Each row below is a small network's average activation on inputs in which a field has the value named, seen along a few directions.
Values that are neighbours, or in one group, have similar rows; names and order tell nothing.
In the rows, 500 means zero.
Strong random noise was added to every row along 13 fixed directions; ignore it. To show where, here is one row again and again, with new noise each time:
[238 653 439 479 462 643 612 393 749 438 489 711 547  68 453 605 709 436
 411 814 512 489 839 595 700 592 674 586 744]
[331 615 531 510 440 408 636 483 805 368 597 510 536 416 493 427 553 416
 322 709 519 509 735 364 625 433 574 585 559]
[702 339 502 690 556 617 433 619 383 289 617 478 367 549 495 602 371 415
 505 553 617 623 600 321 602 448 396 469 705]
[555 542 521 320 601 366 521 312 611 637 468 472 544 638 514 493 619 601
 557 516 515 237 353 584 331 626 558 594 342]
[486 542 578 211 508 387 416 380 452 536 560 564 132 516 449 772 546 388
 647 613 691 385 389 411 691 324 432 163 385]
[556 694 431 590 618 576 390 316 354 633 585 558 689 457 543 458 773 857
 461 515 397 859 453 428 480 399 428 612 511]
[595 419 477 369 720 521 495 612 344 481 498 380 723 670 681 271 539 615
 537 385 523 612 273 344 434 330 414 444 401]
[528 429 476 711 399 535 566 665 320 411 580 517 302 537 423 540 458 476
 585 387 441 541 571 480 627 529 558 459 561]
[598 551 724 507 600 609 506 400 514 428 332 384 244 632 527 565 579 497
 473 373 572 464 436 427 583 517 415 481 576]
[477 587 573 214 625 474 510 373 443 618 416 577 423 402 544 564 675 478
 635 499 621 177 391 546 663 406 558 307 412]
[529 217 491 325 809 790 686 634 458 187 316 441 395 636 755 469 708 491
 761 585 580 358 527 332 488 691 689 527 790]
[491 471 461 578 544 452 523 353 469 537 561 615 313 316 481 750 540 488
 585 616 628 590 670 561 652 673 516 375 560]
[418 426 281 534 674 328 584 456 521 688 599 592 901 214 663 390 524 620
 543 560 542 749 637 652 482 734 516 487 403]
[463 700 461 427 241 596 445 497 782 587 553 478 554 467 301 528 476 545
 421 624 423 489 588 568 402 603 350 637 458]
[704 600 569 588 515 484 362 521 713 501 632 462 776 394 489 371 356 423
 301 573 615 406 663 389 582 362 269 625 571]


Values of Y:
y10: [524 336 445 545 531 470 545 624 588 522 454 438 659 488 521 409 293 406
 490 406 490 521 463 711 339 761 491 633 469]
y9: [562 393 280 591 445 753 371 663 314 367 569 515 921 531 381 382 325 557
 266 617 442 614 349 484 272 210 470 603 591]
y15: [384 561 389 325 494 596 475 450 453 635 465 680 634 200 460 575 607 489
 510 582 515 360 469 727 530 501 603 473 480]
y12: [271 272 337 364 516 476 499 675 395 415 459 622 491 421 527 561 458 376
 641 557 468 619 455 599 480 513 633 372 516]
y16: [366 509 498 440 636 397 513 446 603 523 469 553 556 337 628 485 621 533
 508 534 504 743 604 512 564 591 511 510 523]
y2: [567 400 563 579 613 156 286 335 515 646 524 596 525 444 547 604 359 354
 433 448 589 442 426 620 470 431 477 485 445]
y5: [258 439 528 248 476 515 741 301 548 421 283 315 240 700 420 724 496 517
 368 621 658 521 338 539 338 640 588 267 252]
y1: [391 513 467 481 633 246 402 458 552 646 586 710 628 146 630 494 517 392
 596 504 485 579 602 726 687 516 535 502 492]
y18: [523 708 623 499 375 622 406 405 531 519 439 494 422 543 283 594 541 470
 267 487 463 365 338 579 465 313 498 601 497]
y13: [359 412 636 198 623 503 630 473 442 477 204 437 279 613 647 522 567 405
 636 388 582 354 337 465 536 462 580 224 458]
y11: [678 528 607 637 609 494 373 326 177 597 468 645 391 322 517 641 501 432
 540 379 611 311 418 578 668 312 545 315 560]
y4: [476 440 426 501 292 555 415 654 284 551 501 582 326 552 379 580 400 413
 691 387 308 453 298 683 390 512 554 442 451]
y14: [554 675 457 705 364 391 541 263 245 606 669 615 364 603 358 600 709 768
 518 555 398 354 552 365 529 284 715 514 454]
y6: [622 491 629 572 411 535 306 530 546 554 436 544  14 557 457 736 496 422
 861 310 398 459 574 659 534 899 385 581 677]
y7: [634 519 626 596 406 809 395 474 573 408 364 410 373 448 434 633 310 415
 388 497 577 652 577 443 503 503 253 461 712]
y8: [620 413 309 270 372 843 339 588 480 496 512 494 535 649 445 591 552 661
 751 705 406 495 428 380 189 571 404 572 603]
y3: [312 601 622 285 343 496 498 716 784 377 434 434 391 624 567 320 538 341
 587 487 297 487 466 406 467 439 521 618 551]
y17: [554 425 442 770 612 612 530 469 429 416 477 492 697 440 581 420 558 640
 367 542 498 634 696 415 509 591 567 646 652]
The values of Y form a ring.
Going along Y from y11 by way of its neighbour y7, in what order are y12, y16, y4, y8, y3, y17 met? -> y8, y12, y17, y16, y3, y4
Name the neighbours of y13, in listed order. -> y2, y14
Name the neighbours of y10, in listed order. -> y1, y18

Values of F:
f8: [579 609 510 590 437 448 468 440 471 647 525 463 554 402 406 538 347 493
 400 414 566 564 473 628 544 508 335 428 362]
f17: [368 498 662 303 744 133 420 302 515 547 456 580 380 676 620 480 717 454
 450 422 432 548  88 522 425 234 696 510 373]
f2: [446 327 319 447 468 422 460 564 520 520 609 591 610 440 378 587 391 431
 515 611 489 532 433 691 336 635 575 549 438]
f6: [503 534 482 411 629 670 447 470 372 380 507 633 525 422 498 562 678 515
 498 620 494 397 442 470 571 318 659 570 662]
f13: [322 559 504 491 352 499 513 445 477 506 431 609 365 409 342 632 503 424
 429 533 462 422 478 642 549 432 614 462 495]
f9: [447 542 570 541 628 337 428 362 474 516 525 527 381 559 642 523 693 605
 569 488 466 757 489 409 583 495 493 467 499]
f16: [552 653 526 571 297 695 577 537 312 526 536 441 352 464 409 549 511 587
 542 460 553 483 584 367 683 398 387 285 461]
f1: [321 471 520 413 489 298 619 434 606 439 523 492 419 483 486 556 381 298
 370 611 589 432 507 531 521 467 588 380 366]
f5: [344 396 265 361 630 380 486 359 443 593 572 737 633 362 572 584 658 572
 670 704 408 492 420 688 327 580 796 588 523]
f14: [532 539 585 401 477 460 515 453 651 453 476 395 392 691 533 481 574 562
 534 546 517 384 549 282 468 468 461 528 484]
f12: [584 526 467 556 376 602 541 437 258 548 528 465 370 531 276 700 344 511
 374 477 599 530 338 589 468 423 436 333 356]
f10: [523 431 442 471 413 362 406 598 512 566 610 540 496 527 481 479 393 453
 614 479 434 516 458 517 420 491 468 491 449]
f3: [504 493 464 667 423 540 595 606 308 443 546 426 576 500 447 417 412 497
 346 426 532 588 501 414 573 341 487 367 417]
f4: [558 685 517 658 509 514 450 406 364 644 568 576 567 365 429 476 615 622
 436 384 453 493 514 534 667 350 500 527 491]
f15: [569 422 430 530 461 804 665 633 358 480 367 379 568 418 483 497 281 441
 484 457 634 368 550 597 516 642 418 289 477]
f11: [532 490 632 371 669 479 438 467 368 459 401 556 505 515 612 416 581 432
 537 403 521 289 363 434 618 230 583 425 527]
f7: [374 649 444 370 332 408 638 542 633 639 518 530 587 406 419 421 533 507
 533 498 489 143 627 621 594 599 580 479 316]
f18: [405 317 301 544 576 543 618 566 418 443 511 620 718 256 550 501 433 425
 468 653 586 514 597 579 506 501 675 434 602]
A value of F combines one of 6 hidden first parts with one of 3 second parts; all combinations occur once.
Changing only the second part turns f18 into f17. f10 has the same second part as f18; what does that change turn f10 into? -> f16
Changing only the second part turns f2 into f3. f8 has the same second part as f2; what does that change turn f8 into? -> f15
Changing only the second part turns f11 into f6. f13 has the same second part as f11; what does that change turn f13 into? -> f7
